[[-0.02 -0.85  1.01  0.42 -1.32 -1.67  1.48 -2.85  0.18]
 [-1.43 -0.09 -0.18 -0.72  4.04  0.54  1.19  3.22 -0.07]
 [-3.45 -0.64  3.61 -1.16  5.96 -4.57  2.60  2.81  0.36]
 [-1.61 -1.32  0.90 -0.61  3.36 -3.01  2.72  1.66  0.19]
 [-0.47  0.65 -1.21  0.26 -2.43  0.30 -0.51 -1.78 -0.06]
 [-1.46 -1.13  0.65  0.51  0.28 -2.07  1.44 -3.10  0.68]]
The top-right entry is 0.18
Report the entry directly below the smallest entry.
A: -3.01
Report the last entry in the row that holds the largest entry.
A: 0.36
The fifth entry from the end, reading row by row is 0.28
The entry directly above -1.13: 0.65
Report the entry just left of -4.57.
A: 5.96
The smallest entry is -4.57
Report the fourth entry, reading row by row.
A: 0.42
Report the entry directly below -1.21.
A: 0.65
The entry directly above 3.22: -2.85
The entry just right of -0.72 is 4.04
The entry directly below 0.42: -0.72
The entry just left of the largest entry: -1.16
Report the second smallest entry.
A: -3.45
The entry directly above the smallest entry is 0.54
The third entry, reading row by row -> 1.01
The entry directly below -0.61 -> 0.26
Report the entry just right of the smallest entry.
A: 2.60
Report the entry just left of 1.01.
A: -0.85
Report the bottom-left entry.
A: -1.46
The first entry, reading row by row: -0.02
The entry just left of -1.67 is -1.32
The entry directly below the largest entry: 3.36
Report the largest entry in the last row.
A: 1.44
Report the largest entry in the first row.
A: 1.48
Report the entry directly above -1.21.
A: 0.90
Report the smallest entry in the last column.
A: -0.07
The entry just right of -1.46 -> -1.13
Report the last entry, reading row by row.
A: 0.68
The 3rd smallest entry is -3.10

m = [[758, 689, 449, 600, 392, 772, 630, 739, 498, 586, 209, 741, 722, 662], [485, 570, 942, 693, 550, 559, 452, 674, 587, 786, 769, 472, 435, 542], [533, 854, 645, 433, 592, 493, 818, 838, 647, 757, 577, 702, 349, 500], [663, 567, 453, 387, 856, 602, 640, 858, 757, 408, 501, 463, 402, 497], [631, 420, 719, 773, 820, 626, 497, 273, 406, 584, 900, 539, 544, 675], [568, 792, 341, 420, 594, 542, 708, 816, 743, 604, 365, 734, 394, 581], [733, 491, 470, 544, 473, 766, 507, 919, 667, 542, 265, 493, 736, 491], [731, 497, 712, 461, 993, 595, 900, 769, 590, 615, 760, 539, 421, 433], [525, 710, 423, 431, 663, 506, 531, 903, 968, 384, 467, 421, 532, 516], [564, 451, 499, 824, 604, 709, 236, 502, 724, 442, 493, 452, 699, 672], [454, 712, 409, 540, 496, 439, 430, 463, 574, 532, 763, 675, 327, 770], [397, 590, 531, 484, 774, 389, 578, 835, 922, 637, 793, 489, 433, 363], [690, 495, 583, 710, 305, 817, 334, 658, 578, 649, 469, 569, 876, 770], [814, 564, 688, 491, 351, 783, 540, 717, 395, 665, 612, 610, 648, 960], [681, 441, 600, 595, 420, 745, 273, 735, 571, 498, 554, 417, 693, 736]]
Give the entry just left of the largest entry.
461
Give the entry just left of 648.
610
Give the entry just right of 942.
693
Give the largest entry.
993
Give the entry just right of the largest entry.
595
The entry just left of 392 -> 600
Give the entry just right of the smallest entry.
741
Give the entry just left of 484.
531
Give the entry just right of 586.
209
Give the entry just left of 658.
334

array([[166, 198, 173, 112, 201, 179, 101],
       [174,  98, 177, 190, 114,  77, 184],
       [ 89, 114, 194, 189, 124, 127, 148],
       [197, 142, 100, 138, 155,  92, 163],
       [ 61, 141, 180, 153, 103, 135, 133],
       [ 87, 221,  93,  59, 209, 116, 158],
       [180, 196, 101,  79, 155, 189,  68],
       [104, 128, 200, 164,  61, 106, 170],
       [ 58, 219,  97,  50, 182, 107, 171],
       [122, 168, 172, 154, 198, 164, 135],
       [ 52, 131, 186,  91,  47, 146, 172]])
Rows and columns are numbered from 0.
The entry just right of the smallest entry: 146
The entry in row 0 and column 0: 166
Read off the entry just right of 154.
Answer: 198
Read off the entry at row 1, column 2.
Answer: 177
Read off the entry in the bottom-left corner.
Answer: 52
Read off the entry directly above 97.
Answer: 200
Read off the entry in row 2 and column 0.
Answer: 89
The entry directly above the centre entry -> 153
The entry just right of the centre entry: 209
The entry just left of 112 -> 173
Read off the entry directly above 196.
Answer: 221
Read off the bottom-right entry.
Answer: 172
The top entry of the column that holds the smallest entry -> 201
The entry just right of 153: 103
The entry just left of 173 -> 198
Read off the entry directly above 190.
Answer: 112
The entry directly above 148: 184
The entry in the top-right corner: 101
The entry directly below the largest entry is 196
Read off the entry just left of the centre entry.
Answer: 93
Read off the entry directly above 122.
Answer: 58
Read off the centre entry.
Answer: 59
Read off the entry just right of 92.
Answer: 163
The entry just left of the largest entry: 87
The median of all entries -> 142
Read off the entry in row 1 and column 0.
Answer: 174
The bottom entry of the column that holds the smallest entry is 47
The entry directly above the largest entry: 141
Read off the entry just left of 128.
Answer: 104
The entry directly below 87 -> 180

grid =
7.46,-0.61,-1.84,0.03,3.37,1.55,-0.81,1.05,-1.73,2.89,-0.10,-2.50,-1.61,1.12,4.75,2.54
7.03,-1.68,-3.30,0.81,1.43,1.65,-0.51,0.25,-1.39,2.20,0.29,-3.42,-2.04,1.17,4.46,2.53
7.47,-1.48,-2.47,1.43,1.38,1.43,-2.30,0.63,-2.34,0.52,0.85,-2.75,-0.61,1.33,5.08,2.25
3.26,1.49,-0.76,0.43,3.71,-1.43,-3.21,-3.00,-3.80,1.13,-3.67,-3.13,-0.51,4.14,2.60,0.24
Rows and columns are numbered from 0.
What is the entry in row 0 and column 1? -0.61
The entry directly below -2.04: -0.61
What is the entry in row 2 and column 0? 7.47
The entry just left of the smallest entry -> -3.00
The entry just left of -3.30 is -1.68
The entry in row 2 and column 1 -> -1.48
What is the entry in the top-left corner? 7.46
What is the entry in the bottom-left corner? 3.26
The entry directly above -3.80 is -2.34
The entry directly above -3.67 -> 0.85
What is the entry directly above 0.43? 1.43
What is the entry directly below 2.89? 2.20
The entry at row 1, column 0 is 7.03
What is the top entry of the column that holds the smallest entry? -1.73
What is the top-right entry? 2.54
The entry directly above 4.46: 4.75
The entry at row 0, column 2: -1.84
The entry just right of the smallest entry is 1.13
The entry directly above 0.24 -> 2.25
What is the entry directly above -3.13? -2.75
What is the bottom-right entry? 0.24
The entry just right of -1.61: 1.12
What is the entry at row 1, column 2? -3.30
What is the entry in row 2 and column 2? -2.47
The entry just right of -2.34 is 0.52
The entry just left of -0.81 -> 1.55
What is the entry just right of 3.26? 1.49
What is the entry just right of 1.33? 5.08
